These are the activations of a small neural network, seen along a few directions. Each row is one input.
In each table, some parts of the input vary, and every possible input appears once, in random order.
Descriptions start from the smaller parts, as in this example, which fits no table here: line(4) and (point or line(9) or (values(3) and ring(8))).
Shared parts are said once, and a part with two or three values counts as separate values.
In the rows, 128 means zero.

Other details of the inputs shift rows strongly along two fixed directions, in all tables alike. That doesn't count.

Table:
R1: 106 136 173 173 122 119 125 108 146 135 124 131 173 162 129
R2: 147 103 110 92 171 141 118 154 126 103 143 144 73 146 161
R3: 120 144 163 158 101 125 131 122 129 134 135 135 154 150 105
R4: 176 105 127 81 164 134 128 157 129 109 141 138 66 122 167
R5: 130 157 146 113 128 113 121 147 131 127 152 136 128 132 151
R6: 150 104 98 101 138 148 145 98 116 139 79 92 130 111 107
R7: 100 169 166 166 100 113 129 134 133 136 138 134 179 136 102
R8: 186 113 41 124 156 96 133 158 121 99 149 167 85 89 162
R9: 137 137 125 106 166 129 143 172 135 72 172 167 59 153 204
R10: 147 143 97 74 161 122 141 153 123 111 150 137 69 126 189
R11: 76 143 165 183 107 114 109 108 138 146 128 129 187 155 102
R12: 179 103 118 90 158 136 138 154 130 118 135 133 66 114 150
R13: 126 108 141 140 149 133 119 132 145 117 125 126 128 138 144
R14: 124 170 166 140 134 118 155 150 140 95 144 156 131 151 183
R15: 154 124 111 77 167 137 125 146 116 115 131 134 93 154 157
R16: 129 99 105 122 107 154 135 91 109 148 88 102 138 117 82
R17: 122 127 139 145 142 132 142 134 146 99 133 135 116 133 159
R18: 144 103 101 88 122 140 114 108 103 164 91 92 140 100 70
R19: 122 160 181 141 123 115 125 145 131 109 165 163 131 170 156
R20: 147 102 113 106 145 145 123 102 122 150 83 94 145 126 102
R21: 141 94 97 115 119 142 116 120 127 155 115 98 115 86 86
R22: 176 71 78 76 137 162 125 123 108 143 100 99 83 95 83
R23: 71 194 193 184 128 98 120 152 151 107 168 166 178 178 164
R24: 157 79 72 77 139 156 137 97 99 142 89 97 91 117 102
R25: 88 170 189 175 119 103 115 165 153 99 180 170 146 153 156
R26: 68 144 149 190 107 122 125 122 149 115 135 133 167 131 116
R27: 187 128 55 119 151 84 139 149 110 110 153 172 90 107 172
R28: 90 127 113 153 99 137 127 87 123 153 83 90 190 111 62
R29: 134 139 122 108 130 141 145 133 118 113 123 133 121 136 140
R30: 95 108 126 170 92 157 128 98 132 132 95 105 175 113 71
R31: 93 139 141 158 102 122 133 114 127 137 126 132 152 130 115
R32: 179 157 149 87 165 114 153 178 128 100 162 160 71 148 199
R33: 94 154 168 182 82 113 120 113 141 153 139 124 181 131 97
R34: 169 94 118 105 124 139 136 105 115 160 96 100 118 110 92
R35: 133 138 145 114 125 114 118 136 126 138 153 137 115 133 145
R36: 164 119 118 64 158 116 123 157 109 127 154 149 58 133 166
R37: 73 187 186 192 98 102 135 136 151 114 174 164 162 154 170
R38: 182 83 109 71 143 143 127 107 107 156 95 101 97 111 108
R39: 199 104 16 98 146 110 136 122 95 135 100 129 118 72 110
R40: 112 156 169 151 104 129 121 125 127 125 127 130 182 149 105
R41: 135 108 80 93 118 149 130 102 112 158 90 90 129 87 95
R42: 94 154 171 181 91 112 124 120 132 149 137 132 176 138 94
R43: 127 97 87 106 127 139 130 97 108 151 96 100 114 110 95
R44: 90 171 188 174 115 103 112 163 160 104 186 164 147 146 166
R45: 119 85 94 123 129 144 100 107 134 153 104 93 133 102 93
R46: 79 192 176 173 110 108 140 150 141 104 161 163 164 154 160
R47: 147 162 152 114 136 124 140 162 124 107 157 155 112 154 156
R48: 143 83 90 107 123 146 116 119 116 156 100 96 112 87 67
R49: 93 103 110 156 98 146 120 102 128 144 95 101 159 95 70
R50: 130 119 118 107 143 121 113 127 126 144 138 125 105 137 148
R51: 114 143 127 129 129 115 133 127 133 124 149 136 109 135 162
R52: 158 166 137 85 155 105 139 184 129 106 184 163 70 139 202
R53: 108 129 115 136 133 128 128 134 144 113 144 128 111 116 150
R54: 128 146 170 147 112 127 128 115 135 136 111 118 180 135 107
R55: 150 131 103 81 156 138 146 142 113 104 129 133 86 141 161
R56: 175 96 104 64 162 145 119 156 116 109 139 136 56 124 148
R57: 110 102 129 167 102 153 135 93 139 138 86 97 169 101 83
R58: 119 158 174 153 128 114 152 139 142 104 151 160 124 156 183
R59: 84 110 117 176 83 147 117 90 140 152 95 92 183 89 64
R60: 110 102 128 148 110 146 109 83 121 157 90 99 174 142 68
R61: 112 119 127 129 152 125 110 148 137 116 147 140 108 138 148
R62: 94 146 142 152 116 121 110 116 139 145 122 113 180 137 114
R63: 118 107 129 153 109 141 141 76 129 150 84 95 166 122 87
Description of these inputs: values(3) and (point or (line(4) and ring(5))).
Q: The inputs of R51 and R10 match in every part but the values(3) part. If R35 is changed in the same way as R51 into R10, which row does it become?
A: R5
Q: The inputs of R15 and R2 match in every part but the values(3) part. If R18 is changed in the same way as R15 into R2, which row does it become?
A: R25
Q: Change only the values(3) part in R9. List by row number the other rows that result.
A: R24, R55

Table:
R64: 135 71 103 70 158 162 137 120 118 135 99 92 63 136 127
R65: 108 234 217 224 126 52 137 165 157 79 214 220 177 194 206
R66: 81 97 155 172 89 170 104 76 141 144 86 95 186 141 61
R67: 80 132 141 239 95 108 112 90 162 128 125 123 219 128 82
R68: 50 144 129 216 97 106 106 103 147 134 129 135 229 132 101
R69: 113 186 166 186 82 93 153 142 127 98 146 159 174 135 140
R70: 204 93 82 108 125 128 150 126 113 141 109 114 118 90 111
R71: 129 114 40 93 148 148 137 126 115 122 118 115 81 92 136
R72: 153 93 62 94 148 141 149 126 109 108 112 134 67 74 141
R73: 125 108 78 147 93 122 106 72 96 186 58 81 221 97 32
R74: 121 129 173 147 89 154 114 90 120 157 95 106 187 151 70
R75: 169 90 91 58 124 130 101 138 103 187 130 95 81 80 73
R76: 150 79 112 71 172 171 117 147 123 107 111 103 75 127 119
R77: 172 194 95 50 183 96 167 200 112 75 207 198 28 151 252
R78: 81 131 151 153 104 111 90 151 154 141 174 141 121 114 120
R79: 164 134 150 56 179 132 158 158 108 130 145 149 54 163 188
R80: 156 107 142 93 129 156 114 121 116 146 79 92 144 128 71
R81: 113 145 168 97 165 129 133 152 142 95 164 139 62 169 225
R82: 166 73 67 134 138 148 138 119 135 135 91 113 105 71 110
R83: 89 204 239 152 117 103 140 139 162 114 169 155 168 188 194
Q: The inputs of R72 and R69 match in every part but one. If R76 is changed in the same way as R72 into R69, which row does it become?
A: R80
Q: Describe the family of inputs behind these rows.
A: values(2) and (point or line(4) or ring(5))
Q: Change only the line(4) part in R66. List by row number the other rows that result.
A: R64, R76, R81
Q: Start at R67 and move only the ring(5) part, one step at a time. The first step leads to R82. Which rows follow, in order?
A: R72, R71, R68

Table:
R84: 112 81 113 126 114 157 108 92 124 161 89 86 140 115 67
R85: 155 103 100 79 142 147 134 105 105 150 88 100 115 128 109
R86: 108 212 138 221 115 52 142 183 157 77 216 219 148 130 211
R87: 91 142 170 173 81 131 128 81 130 162 96 99 205 136 71
R88: 113 171 192 168 128 116 135 147 146 97 158 162 155 176 166
R89: 159 151 165 96 164 111 139 182 137 98 180 171 62 156 211
R90: 155 136 140 84 153 134 141 161 124 98 152 151 71 144 178
R91: 220 42 48 6 163 168 129 108 89 165 74 77 38 82 99
R92: 145 80 106 121 116 161 117 83 115 166 62 74 164 105 45
R93: 133 154 158 96 155 119 129 184 131 97 187 172 68 161 196
R94: 74 192 213 187 104 101 118 143 158 120 170 155 179 169 158
R95: 90 131 170 178 111 136 125 113 150 125 120 121 168 139 110
R96: 99 128 66 214 90 103 127 104 140 126 117 129 189 77 89
R97: 205 126 15 64 183 95 148 194 105 82 177 182 10 80 214
R98: 122 145 146 94 167 121 128 168 138 96 173 158 67 156 211
R99: 95 108 145 170 89 143 103 78 126 167 84 88 210 128 35
R100: 139 90 97 83 140 156 136 101 110 146 89 94 101 118 115
R101: 196 102 97 28 188 143 143 175 110 107 145 140 15 123 184
R102: 145 107 104 79 130 154 140 109 105 148 95 96 109 117 101
R103: 84 139 159 172 99 131 110 95 136 151 102 104 211 139 78
R104: 147 79 101 95 138 161 129 104 120 139 91 96 103 112 107
R105: 94 183 115 239 96 72 133 136 149 100 162 177 208 114 135
R106: 74 186 225 199 102 97 118 148 156 115 183 166 174 177 152
R107: 119 83 92 102 103 164 111 79 109 180 62 56 162 87 32
Q: The inputs of R103 and R94 match in every part but one. If R85 is changed in the same way as R103 into R94, which row does it become?
A: R87
Q: Describe the family of inputs behind these rows.
A: values(4) and (point or ring(5))
Q: Which other rows agree with R96 in the values(4) part? List them by row number.
A: R84, R95, R98, R100, R104
Q: Start at R107 and move only the ring(5) part, one step at a time. The first step leads to R102. Which rows follow, in order?
A: R90, R101, R93

Table:
R108: 155 115 165 149 114 133 142 108 131 132 110 131 153 137 117
R109: 94 189 126 170 96 88 116 143 116 131 158 158 186 125 119
R110: 174 159 169 106 165 111 167 171 130 79 162 177 70 177 233
R111: 140 158 166 195 89 116 130 128 137 116 132 145 198 129 81
R112: 141 151 146 83 167 136 159 142 120 111 139 145 78 173 196
R113: 56 143 151 126 99 143 114 97 127 150 111 93 166 137 96
R114: 89 140 206 157 107 161 141 110 143 119 97 106 177 164 108
R115: 141 120 155 53 172 137 103 188 133 113 185 143 39 149 182
R116: 154 115 114 28 176 173 151 140 108 117 111 112 49 143 178
R117: 68 110 147 133 157 149 115 188 174 70 201 160 30 128 211
R118: 148 168 146 115 153 117 163 145 127 99 153 164 98 166 216
R119: 200 108 100 99 130 138 150 132 104 123 106 136 114 106 106
R120: 102 198 138 149 117 79 144 141 127 117 164 160 145 134 173
R121: 169 85 77 106 118 126 107 113 112 178 102 87 135 67 55
R122: 234 82 100 40 179 137 133 151 112 117 136 135 24 119 169
R123: 183 140 76 83 144 133 165 135 97 117 111 139 99 118 147
R124: 104 180 129 165 100 105 155 106 131 132 122 126 183 127 130
R125: 88 115 117 118 111 130 101 92 107 181 104 92 159 122 73
R126: 163 103 127 60 170 127 106 166 118 138 162 133 53 139 150
R127: 60 167 193 190 99 104 89 130 151 155 156 137 194 164 105
R128: 161 108 164 105 146 144 123 132 129 126 128 124 98 154 122
R129: 67 149 152 127 103 156 131 96 134 142 104 90 171 146 107
R130: 131 139 66 113 100 116 132 107 93 151 104 115 154 93 81
R131: 145 172 196 174 124 99 161 150 147 95 159 180 148 154 172
R132: 134 68 135 87 120 173 93 107 123 167 87 74 124 112 53
R133: 37 221 220 207 96 101 143 124 159 110 167 154 202 201 167
R134: 180 140 88 81 158 127 170 130 106 121 112 131 90 119 172
R135: 123 110 85 146 153 109 133 178 160 80 186 168 38 83 199
R136: 110 141 100 167 139 105 128 199 157 59 213 197 59 101 202
R137: 156 102 89 87 140 115 95 132 115 166 129 119 101 109 123
R138: 154 54 9 123 161 154 143 81 120 118 50 89 122 77 100
R139: 205 126 118 77 169 99 134 184 125 112 172 169 48 119 185
R140: 109 216 143 163 111 92 157 154 131 93 173 176 163 153 179
R141: 155 109 148 137 116 120 110 125 133 146 133 128 136 123 108
R142: 118 148 124 159 107 92 106 132 134 159 136 130 171 105 101
R143: 128 54 76 46 130 174 78 98 105 196 71 52 108 86 42
R144: 114 150 104 138 109 97 118 117 114 158 129 126 160 101 109
R145: 33 119 166 222 104 133 108 136 179 106 169 143 132 129 135
R146: 151 68 124 97 124 154 100 99 118 176 88 81 126 116 49
R147: 78 153 240 189 95 149 111 125 162 117 137 124 189 170 101
R148: 132 117 84 94 126 115 105 114 103 165 124 113 121 106 121
R149: 178 117 123 79 160 108 111 173 125 127 181 152 61 128 177
R150: 122 126 97 123 102 133 139 78 116 159 88 89 165 115 99
R151: 58 102 121 172 147 168 126 102 156 87 96 110 157 151 135
R152: 91 160 154 78 156 121 108 172 126 113 182 152 77 159 196
R153: 108 103 89 87 115 142 118 76 97 181 80 74 135 115 70
R154: 156 102 56 111 105 123 98 114 100 179 96 100 157 71 41
R155: 157 118 126 147 108 135 162 90 117 145 68 100 174 109 81
R156: 108 92 79 180 144 141 135 87 145 97 90 121 157 129 137
R157: 167 110 107 135 102 124 114 128 116 148 114 121 157 94 58
R158: 84 64 86 189 96 147 104 99 156 139 115 100 130 69 85
R159: 150 129 187 113 151 136 146 142 133 111 141 152 98 174 163
R160: 162 129 153 164 111 121 135 115 135 132 116 127 165 113 94
R161: 158 82 149 66 149 177 134 122 121 130 97 105 86 137 117
R162: 120 197 190 205 95 105 164 144 135 92 139 169 200 162 137
R163: 65 117 127 198 148 140 132 101 157 87 109 132 166 165 144
R164: 129 140 126 169 90 108 105 138 125 148 139 129 188 103 62
R165: 196 86 111 34 179 157 157 132 99 126 95 111 42 145 154
R166: 114 111 57 188 133 136 139 107 135 85 91 132 172 110 110
R167: 74 184 160 175 93 93 126 114 134 134 151 142 182 148 145
Q: Describe the family of inputs behind these rows.
A: line(5) and (values(2) or ring(10))
Q: The inputs of R163 and R166 match in every part but the line(5) part. If R133 is changed in the same way as R163 into R166, which row does it become?
A: R140
Q: The inputs of R113 and R130 match in every part but the line(5) part. If R116 is changed in the same way as R113 into R130, which row does it become?
A: R123
Q: Change only the ring(10) part in R120. List by row number the other rows that result.
A: R121, R124, R131, R134, R139, R142, R144, R155, R160
Q: Change only the values(2) part in R156. List by row number the other rows that result.
A: R158
